Each row below holds a small network's activations on one input, seen along a few directions.
Each table varies a few parts of the input and shows all the possible inputs, shuffled.
A made-up example of a description, with smaller parts first: line(4) and (point or line(11) or (values(3) and ring(5))).
Shared parts are said once, and a part with two or three values counts as separate values.

Other details of the inputs shift rows strongly along two fixed directions, in all tables alike. That doesn't count.

A family of inputs:
r1: [ 31 -19  -5   3  -1  -9  -6  10  32   9   2   5 -19 -19   3]
r2: [ -5   0   8 -16  -7  15   3 -12 -11  -6   9   3  -7   9  -1]
r3: [ 18   4 -10 -18 -13  -9 -23   0  29  30   0  -9 -38 -12  12]
r4: [ 19 -24  -4  26   9 -20  12  25  18  -3  -9   1  21 -18 -17]
r5: [ 13 -12 -10  -2 -11  -3 -13   4  21   9   7  -6  -4  -9  -4]
r6: [-20  26  12 -25   0  32   8 -32 -46 -21   2  11   0  30   6]
r7: [ 19  11 -12 -33 -26  13 -23 -26  17  20   6   1 -38  -2  11]
r8: [ -3  17  15   0   9 -15  19 -11 -14  22  -3  22 -14   2  14]
r9: [-33 -24   9  39  14   4  14  29 -14 -36  12 -12  58   8 -25]
r10: [ 23  17 -16 -31 -24   5 -17 -27  12  22  -5   5 -33  -3  13]
r11: [-10  28   3 -30   1  20 -18 -22  -9   3   3   1 -37  18  27]
r12: [ -1  23  -7 -17 -12  13  -7 -25  -6   3  -4   5 -14  15  15]
r13: [-36  28  14 -17  17  31  -7 -24 -38 -23   9  -1 -13  31  23]
r14: [-12  26   4 -36  -6  20 -18 -24 -18   5   5  -3 -31  17  20]
r15: [ 56   5  -1 -19 -21 -29   6 -17  36  58  -5  33 -55 -24  17]
r16: [ 17 -22  -9   8  -5 -25 -12  29  31  20  -2 -16   1 -29 -14]
r17: [-13 -25   4  37  13 -19   4  40  15  -6   3 -19  31 -15 -20]
r18: [-21   6   4 -11  -3  21  -4 -14 -22 -16  13  -3   7  18   0]
r19: [ 18 -27 -12  38  16 -38  -1  38  33  10 -15 -15  16 -35 -12]
r20: [  7  -9   2  15  14  -5  11  10  -2 -12  -7   5  15  -5  -5]
r21: [-38   0  10  31  21  -1  17  19 -25 -26  -5 -11  42   9 -13]
r22: [-14  -7  -2  23  11  -3   9  13  -9 -20  -4  -4  35   5  -8]
r23: [  3 -15  -6  18   5 -24   1  30  10   5 -10 -13  22 -23 -17]
r24: [ 16 -20  -4  20  -2 -17  13  20  18   3  -7  -2  19 -15 -22]
r25: [-31  22   8 -19   6  36  -7 -29 -37 -27  13   5  -5  34  21]
r26: [ 38 -22 -24  18  -3 -32 -12  20  47  21 -13  -5  -3 -34  -2]
r27: [ 12  30   1 -59 -27  32 -18 -50  -7  16   9  13 -58  18  25]
r28: [ 18  -1 -12   3  -4 -22  -9  13  28  25 -12  -9 -14 -21   0]
r29: [ 27   6  -9 -21 -17   1  -6 -15   9  17  -7   6 -21  -8  -1]
r30: [-48   8  16  14  20  11  14   4 -52 -34   0 -10  41  22  -8]
r31: [ 12   3 -13  -6 -11  -3  -7  -5  11   9  -5   0  -5  -5   1]
r32: [-26  24  19 -24  -1  41   5 -29 -35 -23  15  12 -10  35  12]
r33: [-41  -8  25  14  13  23  25   4 -41 -41  16   1  41  28 -15]
r34: [  4 -31   2  42  12 -19  23  35  10 -14  -6  -4  47 -16 -32]
r35: [ 17 -40   1  34   8 -22  12  36  30  -3   4  -5  23 -23 -23]
r36: [-15  -4  16  23  13 -17  33   8 -18   1  -1  22  28   1  -8]
r37: [ 44  11 -24 -19 -14 -23 -27  -6  48  48 -18  -3 -58 -24  24]
r38: [-14   8  -1  -7  -1  11   2 -14 -24 -14  -1  -1  13  12  -1]
r39: [-33   6   8   3   8  25   3  -7 -28 -30  13  -2  19  28   3]
Description of these inputs: values(3) and (point or (values(2) and line(6))).
- The inputs of r4 and r37 match in every part but the values(3) part. If r24 is changed in the same way as r4 into r37, which row does it become? => r28
- Change only the values(3) part in r14. List by row number the other rows that result. => r2, r18
- Change only the line(6) part in r3. List by row number the other rows that result. => r11, r13, r14, r16, r17
- Change only the values(2) part in r31. List by row number the other rows that result. => r5
